A small network was shown many inputs. Here are its activations along a few directions, one row for each input.
In each table, some parts of the input vary, and every possible input appears once, in random order.
Descriptions start from the smaller parts, as in this example, which fits no table here: one of 5 places around a ring, together with either a single point or one of 11 places around a ring or (one of 3 separate values, together with one of 4 places along a line).
Shared parts are said once, and a part with two or three values counts as separate values.
(in the rows, 128 means zero)

Rows:
r1: [126  98 187 118  56 144 119 140 108 210 122  25 170 107 124 227  71]
r2: [157 125 101 116 142 130  94 165 137  73 102 133 141 143 128 124 112]
r3: [106 127  93 130 126 117 101  87 125 113 125 144 101 168 133 105 169]
r4: [155 122  82 146 137 129 139 148 126 106 125 120 112 143 119 100 157]
r5: [145 145 131 106 134 111 134 162 150 100 127 134 143  87 136  82 113]
r6: [122 125 144 159 169 131 173 107 135 145 120 163 123 109 121  95 145]
r7: [106 127 122 141 153 135 135 103 117 116 152 175 102 157 131 128 156]
r8: [148 146 112 144 152 137 155 120 148 139 147 122 124 125 132  80 163]
r9: [103 153 102  97 107 115  77 118 119  89 117 155 102 152 145 117 111]
r10: [108 140 132  99 131 115 120 138 113  90 138 189 111 125 134 139 109]
r11: [139  78 177 145  73 141 147 111 113 238 135   5 173 118 106 220 133]
r12: [121 149 155 135 156 130 142 136 145 117 128 173 132 102 128 120  95]
Question: Changing only one part turns r8 into r5. The same change can be made to r6. Which row results?
Answer: r12
Question: What is each input in this table made of?
Answer: one of 2 separate values, together with either a single point or one of 5 places around a ring

Rows:
r13: [106 166 120  98 163 121 102 105 126  76 123 215 103 145 147  98 124]
r14: [121 129 189 120 144 148 152 117 114 179 137 110 164 101 137 153  94]
r15: [117 163  96 114 146 121 112 133 117  71 113 211  88 145 129 119 110]
r16: [127 117 168 142 129 149 160 142 112 172 128 109 154 105 117 175  79]
r17: [112 101 138 121  84 119 102 102 115 158 129  70 131 143 131 155 150]
r18: [120  90 120 139  71 117 106 127 113 151 120  67 125 144 112 178 136]
r19: [125 146 110 106 127 122  95 129 148 100 125 130 140 133 145  89 117]
r20: [147 119 187 124 132 151 165 149 129 176 136 104 166  89 129 169  96]
r21: [133 141  92 125 115 122 102 154 143  93 120 129 129 135 127 112 105]
r22: [139  90 137 128  77 127 107 132 129 154 126  63 133 135 128 169 154]
r23: [152 134 104 112 124 126 110 161 151  93 124 126 140 126 135 107 122]
r24: [129 114  92 237 197 114 235  75 137 168 160 122  87 124  87  23 249]
r25: [135 156 110  99 154 127 115 137 129  72 123 208 104 139 139 117 128]
Question: What is each input in this table made of?
Answer: either a single point or (one of 3 separate values, together with one of 4 places along a line)

Rows:
r26: [121 135 122 132 138 122 124 115 132 116 125 145 116 134 128 111 138]
r27: [127 137 108 133 133 122 125 124 137 115 130 132 121 133 128  99 138]
r28: [128 126 103 147 137 124 137 123 129 120 134 132 114 138 121 105 152]
r29: [119 127 115 143 139 124 137 114 120 126 131 143 109 139 121 118 150]
r30: [128 132 122 145 154 129 155 123 124 130 136 145 121 125 121 110 141]
r31: [134  90 160 131  83 137 129 136 121 185 128  38 165 115 122 180 115]
r32: [125 140 127 136 154 130 143 123 131 124 132 148 129 122 128 103 126]
r33: [134 137 112 115 130 124 112 133 139 103 125 142 124 134 136 108 135]
r34: [132 145 124 116 142 129 125 140 132 104 122 166 124 125 131 122 111]
r35: [130 145 129 114 145 131 131 129 130 115 131 158 126 124 137 115 122]
r36: [121 138 124 114 135 125 114 120 126 110 127 154 120 137 136 123 130]
r37: [124 140 117 114 126 121 108 132 127  98 119 161 113 137 131 132 119]
r38: [129  90 172 131  85 136 127 129 116 186 127  53 156 116 123 192 117]
r39: [139  97 180 134  96 145 144 141 124 191 131  55 165 103 123 185 105]
r40: [129 141 105 115 123 122 108 139 131  97 122 147 117 137 133 118 120]
Question: Changing only one part turns r38 into r31. The same change can be made to r37. Which row results?
Answer: r40
Question: What is each input in this table made of?
Answer: one of 3 separate values, together with either a single point or one of 4 places along a line
Question: Which other rows does r32 become when the choice among 3 separate values takes its other values? List them by row number.
Answer: r26, r27
Question: Which other rows does r36 become when the choice among 3 separate values takes its other values? List them by row number.
Answer: r33, r35

Rows:
r41: [127 149  99 172 181 126 164 113 139 105 128 189  89 134 112  76 166]
r42: [117 173  82 113 152 111  95 140 134  50 107 224  99 151 128  99  92]
r43: [157 118 150 167 154 147 194 152 141 171 138  93 162  92 112 122 116]
r44: [123 128  82 131 119 108 106 113 126 105 136 121  95 168 129  95 178]
r45: [133 114 103 152 138 116 145 110 139 133 141 107 123 130 118  79 190]
r46: [ 95  91 150 124  72 121  94  85 101 172 120  64 124 152 130 182 142]
r47: [110  90 146 164 120 125 168  96  93 186 140  97 116 129 105 161 165]
r48: [112 113 110 113  91 111  69 105 146 123 128  75 128 150 144  98 166]
r49: [108 145 196 107 144 143 149 105 102 167 133 159 131 112 137 173  92]
r50: [106 182 112 113 186 135 143 113 123  86 137 216 110 134 145  66 111]
r51: [129 159 147  95 166 140 129 118 143 116 137 174 149 115 153  93 121]
r52: [155 140 148 100 117 145 118 179 137 124 120 108 174 103 131 161  59]
r53: [138 133 132 151 180 132 163 114 143 126 136 153 130 117 128  76 161]
r54: [141 126 102  95  98 117  79 143 141  90 119 128 128 145 146 126 138]
r55: [135 144  63 128 109 108  88 146 129  60 111 171  83 160 121 129 146]
r56: [116 116 179 162 157 136 185 101  94 182 136 141 122 112 114 158 133]
r57: [151  97 123 175 118 129 175 148 141 175 142  54 152 101 102 124 143]
r58: [159 108 128 114  73 135 102 183 141 126 121  73 154 121 130 167  90]
r59: [125 126  72 170 142 111 149 109 135 110 133 142  78 145 103  80 189]
r60: [113 100 151 103  81 131  94 131 103 134 115 123 117 142 130 209 113]
r61: [150 145 172 113 145 154 156 152 144 158 136 115 172  87 142 136  71]
r62: [131  95 126 139  69 127  99 142 142 162 128  26 162 122 128 144 120]
r63: [134 153 124  79 138 126  93 142 139  79 115 164 141 126 152 120  96]
r64: [108 129 172  93 120 141 114 133  95 132 116 155 133 125 133 198  76]
Question: What is each input in this table made of?
Answer: one of 4 places along a line, together with one of 6 places around a ring
Question: Which other rows does r44 become when the place on the line of 4 takes its other values? List them by row number.
Answer: r46, r48, r62
Question: Which other rows does r63 become when the place on the ring of 6 takes its other values? List them by row number.
Answer: r45, r48, r51, r53, r54
